A small network was trained on made-up records. Each row is its average activation on records with the value named, seen along a few directions.
Values that are neighbours, or in one group, have similar rows; names and order tell nothing.
In the rows, zero is written as 500.
Random noise pushes rows far along 9 fixed directions. That doesn't count. These rows show it; they differ only by the noise:
[654 618 536 641 586 500 740 493 566 435 583 447 675 428 748 836 668 399
 677]
[407 379 613 417 610 714 380 799 279 728 505 472 499 490 551 426 460 344
 502]
[621 489 303 465 401 297 471 467 643 503 585 151 602 597 527 575 601 397
 570]
[473 704 322 494 414 233 616 513 591 585 506 307 760 464 373 555 516 540
 635]
[519 401 383 542 335 408 509 427 537 437 492 187 622 425 424 628 722 457
 402]
[503 770 553 759 642 535 654 554 609 602 502 637 529 433 772 799 600 503
 718]
[368 564 574 569 528 518 479 532 440 816 498 654 450 525 396 430 536 513
 536]
[420 578 347 773 273 588 471 440 257 302 257 519 555 406 407 332 695 403
 551]
[429 791 597 602 495 395 603 597 683 737 281 650 401 524 501 570 367 716
 604]
[452 484 226 484 572 543 182 603 390 469 701 416 494 667 756 259 434 227
 670]
[398 731 429 473 722 459 535 705 524 615 678 549 702 462 748 588 339 462
 731]


Vak, 11 values:
w2: [496 490 540 367 545 200 476 343 735 485 566 634 298 524 446 411 269 686
 403]
w7: [329 703 455 691 575 623 497 531 657 653 450 843 356 478 539 488 605 590
 636]
w11: [441 502 473 298 571 414 437 404 648 473 646 523 479 533 492 575 324 639
 418]
w4: [537 240 612 458 553 722 467 455 423 180 503 517 474 339 666 613 528 521
 282]
w10: [397 529 510 754 229 537 514 254 214 293 225 780 329 352 111 161 699 547
 423]
w3: [697 588 569 461 614 420 650 539 654 737 612 306 578 530 418 728 464 570
 624]
w6: [699 401 754 480 659 663 500 644 529 734 599 600 295 629 596 635 261 513
 597]
w5: [693 574 463 591 577 512 686 426 682 407 514 500 545 499 645 730 666 542
 644]
w9: [463 387 631 373 696 467 499 547 560 830 765 412 509 484 511 688 606 503
 356]
w1: [590 369 703 467 594 646 418 456 597 712 492 483 330 571 388 750 649 438
 361]
w8: [580 752 596 508 615 363 731 542 559 616 452 660 559 683 536 510 417 507
 663]
Vak is arranged as a star with 5 arms.
Name the neighbours of w11, in listed order.
Answer: w4, w1
Name the neighbours of w6, in listed order.
Answer: w3
Name the neighbours of w2, in listed order.
Answer: w10
Name the neighbours of w7, in listed order.
Answer: w5

Vezod, 15 values:
b5: [593 535 552 395 591 441 473 492 626 486 424 639 346 670 606 514 269 587
 464]
b15: [704 492 599 289 442 457 711 632 481 209 447 409 624 438 624 580 230 611
 483]
b3: [652 500 532 371 577 378 514 493 733 480 625 493 395 642 516 554 328 535
 572]
b11: [600 330 617 380 616 547 674 479 352 367 668 380 732 436 519 613 561 423
 422]
b7: [615 601 655 639 445 557 641 646 493 599 246 603 393 587 583 439 481 488
 611]
b12: [562 679 452 587 410 440 640 481 362 336 316 594 641 460 534 357 540 450
 651]
b10: [574 505 443 700 424 607 393 564 579 508 433 420 367 537 558 541 592 472
 628]
b14: [604 358 477 500 348 495 422 409 448 320 442 423 451 570 425 378 683 334
 488]
b2: [386 671 306 366 425 234 483 502 752 499 422 442 581 523 379 430 348 716
 521]
b9: [530 433 481 366 606 558 492 399 446 523 705 686 535 649 550 413 396 400
 520]
b13: [624 347 440 311 457 361 393 496 659 361 554 239 414 564 647 555 320 510
 461]
b6: [568 716 608 539 407 425 602 583 535 437 123 558 429 604 487 406 240 605
 563]
b1: [447 577 433 462 505 379 606 483 646 546 589 398 500 511 526 569 565 543
 514]
b4: [491 459 593 415 407 614 595 423 401 481 393 459 587 400 369 524 543 582
 347]
b8: [613 652 565 552 518 536 677 612 273 504 377 572 680 405 317 374 456 374
 755]
Vezod is arranged as 3 separate groups.
Which other values are in the same group as b10? Give them in the order they are listed.
Answer: b15, b3, b13, b8
Which other values are in the same group as b5? Give them in the order they are listed.
Answer: b11, b9, b6, b4
